A small network was shown many inputs. Here are its activations along a few directions, one row for each input.
Each table varies a few parts of the input and shows all the possible inputs, shuffled.
Descriptions start from the smaller parts, as in this example, which fits no table here: ring(5) and (point or (values(2) and line(4)) or ring(9)).
Shared parts are said once, and a part with two or three values counts as separate values.
In the rows, zero is written as 128.

Other details of the inputs vary at random and push rows far along two fixed directions, the same in every table; ignore that.

Table:
R1: [169 111 112 138 109 162 126 152 172 128 133]
R2: [ 79 193 151 103 117  77 131 107  79 165 116]
R3: [166 117 135 132 127 156 139 153 186 120 135]
R4: [168 118 113 144 118 164 124 153 177 128 130]
R5: [140  79 145 133 130 148 111 154 180 119 123]
R6: [107 129 152 140 105 110  97  82 117  62 153]
R7: [118 133 132 157 112 118  82  80 110  71 131]
R8: [119 130 115 154 159 125 105  74 100  58 172]
R9: [113 114 133 155 151 121 111  79 106  70 182]
R10: [110 153 139  87 136 121 159 179 124 216  94]
R11: [137 106 144 139 131 127 110 121 162  99 121]
R12: [142  80 141 134 140 146 114 152 178 114 110]
R13: [135  73 123 136 176 143 137 155 181 131 143]
R14: [ 69 178 133 101  97  89 122 104  47 167 114]
R15: [112 176 119 104 104 113 157 158  87 202 109]
R16: [117 132 116 157 157 132 101  75 109  61 180]
R17: [143  80 125 139 120 155  98 153 166 135 114]
R18: [120 151 151 145 106 114 107  81 122  63 161]
R19: [125 148 145 143 118 111 115  74 114  49 137]
R20: [ 84 206 145 102 109  90 154 116  57 151 135]
R21: [ 85 182 148  96 122  73 142 102  71 154  95]
R22: [133 137 125 164 113 138 106  86  92  44 140]
R23: [101 133 159 152 126 123  88  85 113  60 148]
R24: [165 103 115 140 116 150 118 143 179 129 111]
R25: [ 75 188 111  90 137  84 150  96  42 166 152]
R26: [144 100 120 145 122 134 101 118 147 104 102]
R27: [116 137 119  90 112 123 154 179 107 224  93]
R28: [168  88  96 139 145 152 135 141 151 134 156]
R29: [133 155 146 145 119 130 121  86 120  54 155]
R30: [117  77 128 133 155 128 132 132 150 104 161]
R31: [183  72 125 132 142 171 149 183 202 119 104]
R32: [ 73 184 135 105 114  89 120 103  50 164 100]
R33: [155 114 117 148 115 138 115 116 148  98 113]
R34: [119 154 149 153 121 131 112  96 109  54 162]
R35: [134  73 123 132 177 138 141 150 172 126 135]
R36: [136  91 127 151 166 142 124 121 151 109 160]
R37: [115 127 137 164 107 140  84  91  96  60 155]
R38: [141 144 132  88 127 122 172 188 172 233  89]
R39: [182  76 129 136 140 172 142 186 206 125 116]
R40: [147  98 103 136 170 139 129 122 139 105 138]
R41: [168  50 113 140 138 168 110 170 194 134  83]
R42: [ 75 182 152  98 111  91 145 116  59 154 127]
R43: [128 143 147 147 100 132 119  80 118  42 174]
R44: [140 134 111 166 149 139 105  79 106  75 180]
R45: [138 130 109 161 140 135 106  78  99  71 184]
R46: [100 119 156 141 111 120  95  87 108  58 151]
R47: [ 99 199 103 107 147  83 156  92  31 164 127]
R48: [124 155 132 164 101 126  89  72 118  61 154]
R49: [110 141 137 165 107 120  73  68 109  60 146]
R50: [116 146 138  87 138 120 162 177 123 211  84]
R51: [192  85 108 143 124 177 133 174 206 135 112]
R52: [184  75 113 141 112 169 121 170 215 146 117]
R53: [146  87 143 135 131 156 121 159 173 113 131]
R54: [ 69 190 134 107 113  93 117 110  58 175 106]
R55: [158  96 136 126 111 143 134 146 188 122 131]
R56: [117 140 149 147 106 130 116  91 104  46 169]
R57: [166 110 134 129 120 154 142 157 183 123 138]
R58: [149 119 141 137 124 134 125 121 167  98 129]
R59: [117 133 135 159 119 137  89  91  92  65 139]
R60: [118 144 116  92 108 107 141 171 130 233  85]
R61: [ 82 208 127  99  83  79 137  95  50 165 125]
R62: [112 121 131 154 163 116 112  75 101  64 169]
R63: [ 69 174 132 103 140  78 152  89  42 159 155]
R64: [137 122 114  97 131 146 150 206 150 239  79]
R65: [128 144 131 167 112 140 101  86  97  48 150]
R66: [192  78 124 131 136 171 151 171 216 119 108]
R67: [174  93  97 145 163 154 130 140 155 132 142]
R68: [133 125  96  87 160 125 169 182 142 234 116]
R69: [ 93 209 124 104  87  94 150 104  53 163 132]
R70: [137 167 106  90 116 118 174 168 113 217  78]
R71: [112 150 141  84 121  98 155 165 133 220  93]
R72: [151  74 117 135 177 140 143 139 157 125 129]
R73: [108 138 137  81 138 103 160 165 117 206  69]
R74: [124 138 114  94 130 123 155 177 107 215  69]
R75: [ 82 182 148  97 129  91 147 115  55 147 104]
R76: [116 139 116  86 102 106 148 171 124 235  85]
R77: [160  37 114 132 184 157 148 169 205 128 117]
R78: [125 153 112  93 103 122 168 179 105 221 100]
R79: [160 109 116 150 123 165 119 160 163 123 128]
R80: [134  64 126 135 166 143 135 148 179 122 150]
Description of these inputs: line(5) and (line(4) or (values(2) and ring(6))).
- Changing only the line(5) part turns R21 into R6. The same change can be made to R66. Which row results? => R43
- Changing only the line(5) part turns R54 into R14. The same change can be made to R4. Which row results? => R69
- Which other rows does R76 become when the values(2) part takes its other values? List them by row number. => R6
- Which other rows does R42 become when the line(5) part takes its other values? List them by row number. => R10, R50, R53, R75
- Which other rows does R50 become when the values(2) part takes its other values? List them by row number. => R59
- A walk changes only the line(5) part. It starts at R46 and steps to R5. List the rest of the walk in order. => R23, R12, R73
